These are the activations of a small neural network, seen along a few directions. Each row is one input.
Each table varies a few parts of the input and shows all the possible inputs, shuffled.
Descriptions start from the smaller parts, as in this example, which fits no table here: one of 6 places along a line, together with either a single point or one of 11 places along a line or (one of 2 separate values, together with one of 8 places around a ring).
Shared parts are said once, and a part with two or three values counts as separate values.
(in the rows, 128 means zero)

Other details of the inputs vary at random and push rows far along two fixed directions, the same in every table; ignore that.

Rows:
r1: [171  20 150 231 151  77 125 151  47 173 112  86  92  92  13 116  74]
r2: [ 91 122 147 186 140 116 176 149  64 190 160  96 161 107  62  64  55]
r3: [ 97 150 127 125 124 137 159 140 119 147 154 118 154 133 128  93  99]
r4: [ 88 165 109 111 134 147 152 139 143 128 139 143 166 136 130 101 111]
r5: [162 137 104  83 116 123 114 114 154  87 102 145 100 146 186 165 174]
r6: [119 136 123 125 143 130 126 124 142 140 129 128 146 127 121 128 133]
r7: [ 67 195 106  84 114 168 155 143 160 111 135 157 173 154 165 102 121]
r8: [134 146 128  95 117 136 102 117 171 125 125 130 125 144 177 163 165]
r9: [157  41 167 217 146  73 128 144  70 219 130  71 118  94  41 110  76]
r10: [ 23 226 103 107 127 178 197 149 121 117 160 156 208 134 120  58  75]
r11: [158  38 148 223 169  75 134 141  72 212 122  80 130  89  24 101  79]
r12: [ 72 198 104  88 102 167 158 139 158 116 142 149 166 146 173 108 120]
r13: [166 133 130  97 122 112 100 111 134  96 111 132  96 138 160 161 167]
r14: [155  51 176 216 151  71 127 131  61 213 145  67 122  95  42 106  87]
r15: [224  42 148 130 131  99  69  95 155 115 106 127  52 114 140 197 197]
r16: [199  61 146 128 157  87  47  88 164 146 108 106  90 123 135 192 197]
r17: [ 87 166 116 115 119 153 150 143 141 133 127 137 165 140 135 104 113]
r18: [ 82 124 154 191 136 116 164 143  68 189 151 101 162 101  62  71  49]
r19: [130 132 138 112 131 129  95 112 156 131 119 128 132 140 150 148 155]
r20: [ 81 111 160 207 136 109 174 157  49 203 154  92 164  94  37  66  38]
r21: [102 147 119 132 119 160 178 138 115 104 137 155 135 116 124  99 105]
r22: [154 126 123 103 114 149 124 115 153  89 125 154 102 126 157 154 160]
r23: [134 137 116  99 116 135 112 123 174 126 121 131 125 142 181 155 166]
r24: [146 122 124 116 127 125 119 123 152 138 132 113 123 138 162 139 155]
r25: [ 66 204 111  86 116 171 153 138 158 110 134 155 175 152 163 107 124]
r26: [103 147 142 147 123 149 161 127  97 110 148 146 135 107 100  95  90]
r27: [ 86 216 106  71 110 159 152 121 133  69 131 163 144 151 178 111 123]
r28: [144 135 120  96 120 133 112 118 161 129 135 123 124 145 175 147 166]
r29: [144 144 111  93 116 125 130 125 131  96 112 138 113 137 157 140 143]
r30: [221  46 143 130 140  90  30  97 153  98  94 114  45 129 142 217 204]
r31: [135 121 121 115 129 129 112 128 162 135 111 127 131 139 153 142 158]
r32: [143 151 121  92 120 125 124 120 130  95 114 139 112 138 156 144 145]
r33: [ 58 209  99 109 111 175 166 155 117  66 143 171 162 144 136  89  91]
r34: [180  57 129 158 136  96  92 130 115 121 106 119  82 121 101 162 138]
r35: [138 143 135  96 127 133  96 104 156 125 141 123 125 145 178 153 165]
r36: [227  43 136 131 139  89  38 106 154 102  91 117  47 130 140 219 204]
r37: [120 130 115 125 138 131 132 129 143 142 126 125 146 126 119 121 130]
r38: [153 135 132 101 119 150 118 113 153  86 128 154 101 128 156 158 162]
r39: [ 86 158 133 132 127 141 146 136 123 142 136 130 167 133 114 102 107]
r40: [117 145 118 119 123 123 158 139  99 115 125 134 128 129 122 106  95]
r41: [103 160 135 135 119 155 162 133 106 100 149 152 138 114 114  99 103]
r42: [153 106 104 119 125 130 107 131 145  88 105 144  98 138 148 162 158]
Description of these inputs: one of 6 places along a line, together with either one of 3 separate values or one of 4 places along a line.
The inputs of r36 and r34 match in every part but the place on the line of 6. If r38 is changed in the same way as r36 into r34, which row does it become? -> r15
The inputs of r8 and r12 match in every part but the place on the line of 6. If r6 is changed in the same way as r8 into r12, which row does it become? -> r37
A walk changes only the place on the line of 4. It starts at r10 and steps to r39. List the rest of the walk in order. -> r20, r14
Which other rows does r16 become when the place on the line of 4 takes its other values? List them by row number. -> r18, r19, r35
Which other rows does r33 become when the choice among 3 separate values takes its other values? List them by row number. -> r13, r41

Rows:
r43: [137  99 145 162 132 118 121 129 104 134 128 120 114 114  96 129 116]
r44: [185  97 140  93 128 113  48  93 201 140 118 112  97 147 195 205 219]
r45: [ 92 159 127 135 129 140 165 137 100 124 142 138 152 120 103  89  87]
r46: [ 68 188 117 125 122 158 191 144 100 116 152 146 169 124 115  69  75]
r47: [165 131 116  85 119 124  94 110 163  94 113 136  99 147 185 173 183]
r48: [122 113 125 151 136 123 139 141 106 132 126 127 130 119  92 113 102]
r49: [115 111 133 152 142 117 130 138 129 180 133 104 154 125 103 114 114]
r50: [100 199 104  63 108 172 148 121 169  76 134 170 144 149 193 128 151]
r51: [152  87 154 156 147  96 106 115 129 192 131  91 133 115 104 134 137]
r52: [158  83 143 161 139  97 107 127 102 143 113 108 104 116  94 139 124]
r53: [184  61 146 161 135  86 105 123 105 155 110 101  89 113 101 151 134]
r54: [ 97 193  90  68 111 172 143 131 171  70 129 168 144 154 190 131 151]
r55: [ 97 141 115 141 124 145 170 150 109 127 132 139 147 122 105  94  89]
r56: [157 135 124  87 126 135  88 102 172  89 113 146 105 140 175 174 188]
r57: [164  76 148 163 130 107 119 127 106 148 125 112  98 111 101 138 124]
r58: [164  79 147 163 134 104 116 125 103 145 128 107  99 113 100 137 126]
r59: [118 174 112  73 109 158 115 118 167  73 132 160 123 151 189 152 163]
r60: [ 87 151 130 137 131 126 149 140 117 173 141 108 170 133 117  93  95]
r61: [143 104 136 150 134 103 123 131  98 139 121 113 115 120 100 127 111]
r62: [ 55 181 107 134 124 165 184 157 107 109 139 153 173 127 103  72  72]
The inputs of r56 and r52 match in every part but one. If r50 is changed in the same way as r56 into r52, which row does it become? -> r53
Describe the family of inputs behind these rows. -> one of 4 separate values, together with either a single point or one of 4 places along a line
Which other rows does r58 become when the place on the line of 4 takes its other values? List them by row number. -> r43, r57, r59
List by row number the other rows that have the choice among 4 separate values in common with r48. -> r49, r54, r55, r62
